A small network was shown many inputs. Here are its activations along a few directions, one row for each input.
Each table varies a few parts of the input and shows all the possible inputs, shuffled.
A made-up example of a description, with smaller parts first: line(6) and (point or ring(11) or (values(3) and ring(8))).
Shared parts are said once, and a part with two or three values counts as separate values.

Other details of the inputs vary at random and push rows far along two fixed directions, the same in every table; ignore that.
These rows show it; all are for the same input, with only those details redrawn:
[ -8 -17   4  28  -2   0  -1   3  15 -11   8 -22  -9 -19  -6]
[  9  13   4   6  -5   1  -2  -2 -15  12   7   1  -1   6   2]
[  9  12   4   6  -4   1  -2  -1 -14  11   7   0  -1   5   2]
[ 10 -12   2 -37  25  -1 -19  35   7   7  -4  13  -4  32   1]
[  9  13   4   6  -5   1  -2  -2 -15  12   7   0  -1   6   2]
[ 10  13   4   6  -4   1  -2  -2 -15  12   7   0  -1   6   2]

A family of inputs:
row 1: [  4  10  -5   3  -8  -9   2 -10  -9  11  -1  12  11   2   4]
row 2: [  5  13  -9  -1 -11  -5   1  -9 -11   2   0   8   3   1  11]
row 3: [-16 -12   6  21   0   4   8  -3  17 -19   2 -18  -8 -19  -9]
row 4: [  2  10   2   0  -5   5   6 -13 -10  10  -2  11  10   3   2]
row 5: [  4  17   3  -5  -4   5   7  -8 -15   4   0   1   4   0  -1]
row 6: [  5  12  -1  -5  -7   6   7 -10 -13   4   2   4   6   1   0]
row 7: [ -6 -35   0 -20  32  -5 -16  35  40 -21  -5  -9 -11   5 -11]
row 8: [  4  11   8   1  -5   8   3  -3 -18   8   4  -1  -2   6   1]
row 9: [-11 -37  -3 -18  31  -6 -11  37  43 -20  -8  -4  -6   4  -6]
row 10: [ 11 -11  -7 -44  25  -4 -15  29  11   4  -6  18   3  28   1]
row 11: [  0  17   8  -1  -4   2   6  -9 -12   8   0   7   0   2   0]
row 12: [ 6 18  5  4 -3 -5  1 -7 -8 12  3  8  0  2  1]
row 13: [  4   9   7   4  -2   9   0  -5 -19   9   2  -1   2   7  -1]
row 14: [  2  11  -5  -7 -10   2   7  -9 -15   3   0   5   7   0   0]
row 15: [ 15  15   0   4   0   1  -3  -6 -14   8   3  -2  -4   4  -3]
row 16: [-20 -19  -1  15 -11   1   8  -7  18 -16  -2 -15  -3 -23   0]
row 17: [-16 -18  -7  13 -11   4   3  -7  13 -25   0 -18  -5 -25  -1]
row 18: [-11 -15   5  24   0   7   6  -3  14 -17   0 -21 -11 -18 -10]
row 19: [  8  14  -9  -4 -10  -4  -2 -10 -14   2   2   5   2   0   8]
row 20: [  7  14  -8  -4  -9  -4   1 -10 -13   7   2   1   4   1   7]
row 21: [ -1  15   5  -3  -5   2   8  -7 -11   9  -2   8   4  -1   2]
row 22: [  0 -13  -7 -48  19  -1  -7  28   8  -1 -12  22   5  29   2]
row 23: [ 12  16   1   7   0   0   0  -5 -11   9   2   2  -4   6   0]
row 24: [  9  12   5  -1  -3  11   2  -3 -22   3   5  -8  -2   6  -2]
row 25: [-10 -43  -3 -19  26  -7 -12  33  46 -17  -6   1  -4   3  -5]
row 26: [  7  10  -1   5  -3  -4   2 -11  -7  13   2  11   9   3   3]
row 27: [ -1  13  -6  -6 -13   3   5 -11 -15  -1  -3   9   3   2   9]
row 28: [  9  17  -1   0  -1  -3   2  -5 -11   8   3   2   4  -1   1]
row 29: [-12 -16   7  23  -1   5   4  -3  16 -13   0 -19 -11 -20  -9]
row 30: [-15 -17  -1  19  -5   5  11  -6  19 -18   2 -15  -2 -21  -5]
row 31: [ -2   9  -3  -4 -12   3   1 -13 -13   3  -6  11   6   1   8]
row 32: [ 10  15   4  -1  -2   8   2  -8 -18   5   0  -3  -4   4  -4]
row 33: [-12 -18   7  26   2   7   2  -6  15 -12  -2 -18  -7 -19 -11]
row 34: [  1  16   3  -2  -3   4  10  -7 -13   5  -1   5   4   1   2]
row 35: [-10 -16  -4  24  -3  -3   6  -4  22 -14   6 -14  -2 -21  -4]
row 36: [ -2  13  -4  -7 -12   3   8 -11 -13   4  -2   5   4   3   7]
row 37: [  4  14  -7  -2  -9  -5   4  -9 -11   7   1   5   4   3   9]
row 38: [ 14  14   1   4  -3   4  -3  -2 -19   7   8  -6  -2   6   0]
row 39: [  5  -9   0 -41  27  -8 -13  32  14   7 -10  21   2  26   2]
row 40: [ 11 -12   1 -34  32  -3 -21  29  11   9 -11  17  -2  32  -3]
row 41: [ -1   9  -2  -2 -10   0   7 -12 -12   8  -4  12  11   2   2]
row 42: [  3  12  -4  -2 -11  -7   3 -10  -9  10   0   7   5   1   9]
row 43: [-13 -19  -6  23  -8  -6  -2  -7  20 -18  -1 -11  -1 -23   2]
row 44: [-12 -17  -7  22  -6  -8   7  -3  19 -17   3 -13  -1 -22  -4]
row 45: [-17 -15   8  24   1   3   4  -6  18 -14   0 -15  -4 -20 -10]
row 46: [ 6 14  2  6  1 -5  2 -8 -8 13 -1  8  8  1  2]
row 47: [  9  13   4   6  -5   1  -2  -2 -15  12   7   0  -1   6   2]
row 48: [-16 -17  -5  12  -9   4   6  -6  15 -20   0 -22  -3 -23  -3]
row 49: [ -3  10  -3  -7 -15   1   3 -11 -13   2  -4  11   3  -1  10]
row 50: [  5  18   6  -3  -2   5   4  -9 -16   4   2   0  -1   3  -4]
row 51: [ 11  15   3   6  -2  -2  -1  -6 -11  13   2   5  -3   4   0]
row 52: [ -2 -15  -4 -47  19   0 -13  24  10   3 -17  20   6  29   5]
row 53: [-12 -17   6  23  -2  10   6   1   9 -19   6 -26  -9 -16  -8]
row 54: [ 10 -14   1 -34  29   0 -22  33   6   8  -6  13   0  34  -1]
row 55: [-13 -44  -7 -21  22 -12 -12  34  43 -19  -8   2  -3   2  -5]
row 56: [  8  -5   0 -39  29  -5 -15  31  12   3  -7  18  -3  32  -1]
row 57: [ 11  14   1   6  -3   3   0  -1 -17   8   7  -2  -1   8   2]
row 58: [-10 -17  -8  20  -6  -7   4  -3  17 -17   5 -17  -1 -24  -6]
row 59: [  4  12  -5  -2 -13  -7   0 -10 -11   5   0  11   3   0  11]
row 60: [-17 -16   5  22   0   3   7  -5  18 -13  -2 -14   1 -23  -7]
row 61: [  4  10  -4   1  -9  -6   0 -11  -8  10  -2   7   8   2   8]
row 62: [-19 -19  -2  17 -10  -2  10  -5  18 -16   0 -11   0 -24  -5]
row 63: [  1  11   2  -3  -9   3   8 -11 -10   9   0  11   6   1   3]
row 64: [ 6 16  5  7  1 -4 -1 -9 -8 12  1  8  3  4 -1]
Describe the family of inputs behind these rows.
Answer: values(2) and line(4) and line(8)
Changing only the line(4) part turns row 13 into row 53. The same change can be made to row 64. Which row results?
Answer: row 56
Changing only the line(4) part turns row 27 into row 49. The same change can be made to row 57. Which row results?
Answer: row 47
Change only the values(2) part in row 47. List by row number the other rows that result.
Answer: row 8
Change only the line(4) part in row 16. List by row number the other rows that result.
Answer: row 36, row 48, row 52
Change only the line(4) part in row 33. List by row number the other rows that result.
Answer: row 18, row 29, row 32
Change only the line(8) part in row 55. List by row number the other rows that result.
Answer: row 12, row 25, row 39, row 42, row 47, row 51, row 59
Change only the values(2) part in row 45. List by row number the other rows that result.
Answer: row 64

A family of inputs:
row 65: [ 15  17  -7 -11 -12  -5   0  -3 -23  15   5  17  12  16  12]
row 66: [ 11  21   0 -10  -3  -8   7  -8 -18  23  -1  22  16  12   4]
row 67: [-10   8   1  25 -11  -5  18 -19  11 -13   4 -14  -5 -31  -5]
row 68: [ 22  28  13  -1  12  -2  -3   0 -21  23   6   8  -1  21  -5]
row 69: [  5  24   0  -6  -3  -8  -1 -13 -15  25  -3  24   7  12  10]
row 70: [  2  17   3  -9 -12   8  -2 -10 -21  19  -6  22   5  17  13]
row 71: [-17   2   3  23 -20   6  17 -20  -1 -16   3 -19  -7 -26  -5]
row 72: [ -3  -1  -9  28 -18   2   5 -18   1 -16   8 -19   2 -29  -1]
row 73: [-21 -46   1 -14  15   6  -6  26  34 -16  -9  -7  -1  -1  -6]
row 74: [-15  -2   1  27 -16  11  13 -23  -2 -14   2 -20   3 -24  -7]
row 75: [ -9 -36 -11 -20  17  -8  -6  30  34 -30  -5 -12 -13  -4  -1]
row 76: [  2 -38   2  -5  27   0 -24  40  32 -16   3 -23 -16   3 -12]
row 77: [ 18  24  15  -3   5  16  -4   4 -31  20   4   7  -4  22  -1]
row 78: [ -8   3  -3  31  -8  -1  14 -24   8  -9   2 -14   3 -30  -8]
row 79: [  7 -20 -10 -54  25 -11 -29  39  10   5 -14  27   1  41  12]
Describe the family of inputs behind these rows.
Answer: values(3) and (point or line(4))
Changing only the values(3) part turns row 66 into row 65. The same change can be made to row 78. Which row results?
Answer: row 72
A walk changes only the line(4) part. It starts at row 71 and steps to row 74. List the rest of the walk in order.
Answer: row 73, row 70

A family of inputs:
row 80: [  8  13 -19 -57 -15  17  -1   6 -37   2 -11  20   5  30  19]
row 81: [  9  -7  -5  -1  20 -14 -19  18  15  -3   4 -12  -5   7   1]
row 82: [  7 -22   3   1  10  -7 -15  25   9   9   5  -6   2  12  -4]
row 83: [ 23  31   4 -37  14   5   1  16 -18  19   7  15   2  31  -2]
row 84: [-20 -36   3 -43  32   2 -11  32  28 -14 -19  24   7  24   2]
row 85: [  7  28   2 -48   8   2  -1  -3 -20  19 -14  31  11  18   1]
row 86: [-18 -26  -4  34 -16 -17  -2  -1  34 -19   1 -11 -11 -34   8]
row 87: [ 17  51  -3 -23 -14  -4  22 -22 -34  22   4  27  16  16  12]
row 88: [ -1  -9 -19  -9   8 -19 -12  11  23  -5  -7   2   3  -2   8]
row 89: [  7  19  10  44 -17  12   6 -36 -26  21  14  -8   1 -10   0]
row 90: [ -2  28  21  39 -18  16  11 -27 -32  10   8  -7   5 -10  -4]
row 91: [-21 -20  16  34   5  13  13  -1  20 -20  -1 -29 -17 -21 -20]
row 92: [  8  35  14  28 -13  12  19 -30 -29  11   5 -15  -5 -21  -8]
row 93: [  1 -19  -6  39   6  -7   0   1  24 -26  13 -31 -12 -28 -17]
row 94: [ 17  30  -8  -9 -19 -13   3 -17 -38  40   2  31  24  18  18]
row 95: [-19 -34  -1  36 -10   3   6 -13  34 -14  -5 -14   3 -30  -3]
row 96: [-20 -32   2 -51  33   1  -8  30  30 -12 -22  19  -2  24  -7]
row 97: [ -1 -37  -3 -52  17  19 -20  41   6 -28  -6 -14 -16  29  -1]
row 98: [ 11  28   9  46 -28  -8   0 -24 -22  16  18  -9 -12 -15   9]
row 99: [-10 -21 -17  30  -5 -14   5  -6  33 -29   5 -15   0 -37  -9]
Changing only one part turns row 99 into row 93. The same change can be made to row 95. Which row results?
Answer: row 89
Describe the family of inputs behind these rows.
Answer: values(2) and (point or ring(9))
